A small network was shown many inputs. Here are its activations along a few directions, one row for each input.
Each table varies a few parts of the input and shows all the possible inputs, shuffled.
A made-up example of a description, with smaller parts first: ring(8) and (point or ring(11) or (values(3) and line(4))).
Shared parts are said once, and a part with two or three values counts as separate values.
(in the rows, 128 means zero)

Other details of the inputs vary at random and push rows far along three fixed directions, the same in every table; ignore that.
These rows show it; all are for the same input, with only those details redrawn:
[105 139 170 113  97 154 117 117 142 140 159 112 107]
[108 123 108 125 114 114 141 114 155 156 112 127  96]
[109 129  93  70 153 146 158 161 156 137  97 132 134]
[117 128 113 184  76  89  99  60 127 143 124 123  90]
[108 124 109 126 114 114 142 115 157 158 113 127  95]
[109 129  95  70 152 146 159 161 158 139  98 131 132]
[130 122  11 169 123  60 116  80 117 119  48 150 136]

Table:
row 1: [140  98  64 190 113  46 136  75 156 178  79 117  89]
row 2: [119 125 202 130 112 140 143 127 130 115 150 115 101]
row 3: [140 116 193 117 109 142 147 109 132 135 160 104 120]
row 4: [132 153 125 145 114 124  52 115  70  59 103 125 184]
row 5: [119 149 181 129 122 149 107 132 130 158 165 129 105]
row 6: [137 106 126 126 120 104 159 112 151 168 105 124 105]
row 7: [123 149 176 139 125 150 115 137 135 151 170 118 109]
row 8: [134 147 194 128 124 138 123 134 116 147 159 125  99]
row 9: [117 141 172 127 114 152 108 132 131 160 175 130 112]
row 10: [133 152 145  60 164 193 131 186 102  98 146 145 193]
row 11: [120 104 123 141 124 130 141 129 178 163 111 125 105]
row 12: [128 116  78 169  96  74  91 107 121 124 101 147 117]
row 13: [142 152 152 172 107 121  88  92  86 114 144 143 135]
row 14: [125 114 189 129  98 165 122 119 145 138 145 128 117]
row 15: [128 139 182 142 136 145 131 128 132 136 181 119 108]
row 16: [125 133 163 135 115 151 115 139 128 161 186 111 114]
row 17: [127 127 183 111 103 144 111 118 141 155 153 100 119]
row 18: [123 108 117 139 104  95 145 131 145 145 117 148  92]
row 19: [155 155 131 152 136 132  95 106  64  67 136 146 181]
row 20: [135 109 100  90 172 137 187 170 131 149 126 144 134]
row 21: [127 150 187 127 127 139 104 140 123 157 159 117  97]
row 22: [131 125  76 166 102  85 128  76 114 117  90 142 121]
row 23: [133 140  34 144 126  95  92  95  92  80  67 143 179]
row 24: [135 137 128 160 101 125  71 103  85 133 160 128 143]
row 25: [130  95 124  80 165 161 188 166 169 133  98 143 136]
row 26: [122 150 166  50 160 190 131 194 107  70 115 127 189]
row 27: [122 138  66  66 173 156 150 176 136  95  88 124 183]
row 28: [124 128  90 102 171 136 161 175 156 160 119 140 131]
row 29: [125  96 117  91 169 155 177 167 179 133 108 129 136]
row 30: [152 146 121 150 128 134  98 107  64  70 144 147 186]
row 31: [131 151 183 137 129 140 112 143 127 150 165 106 101]
row 32: [137 143 114 143 102 129  59 130  85  57 140 126 185]
row 33: [115 124 190 137 121 137 132 131 139 115 157 100 104]
row 34: [149 135 109 146 139 137  94 122  73  82 159 123 184]
row 35: [128 119  99 100 182 136 177 170 153 144 129 139 132]
row 36: [128 100 122 143 110  94 159 125 145 134 126 145  90]
row 37: [132  82 104 169 126  61 179  87 182 192 108 110  61]
row 38: [123  99 116 147 120  94 152 133 159 135 135 130  89]
row 39: [156 155 135 149 151 127  86 123  72  69 143 118 171]
row 40: [126 100  55  91 170 130 156 165 169 147  49 155 148]
row 41: [130 117  78 169 122  88 137  80 127 108 110 121 120]
row 42: [131 128  82  46 184 163 188 176 129  82  87 140 182]
row 43: [153 142 104 148 117 131  79 110  52  86 136 142 191]
row 44: [111 135 186 134 110 141 115 140 141 131 149 100 104]
row 45: [139 140 196 134 132 134 139 130 114 135 167 122  98]
Changing only one part turns row 6 into row 17. The same change can be made to row 13. Which row results? -> row 5
What is each input in this table made of? -> ring(5) and (line(4) or values(5))
A walk changes only the ring(5) part. It starts at row 42 and steps to row 41. List the rest of the walk in order. -> row 27, row 23, row 22
List by row number the other rows that have the ring(5) part in common with row 20. -> row 2, row 3, row 19, row 25, row 30, row 36, row 42, row 45
Change only the ring(5) part in row 43. List by row number the other rows that result. -> row 16, row 20, row 24, row 34
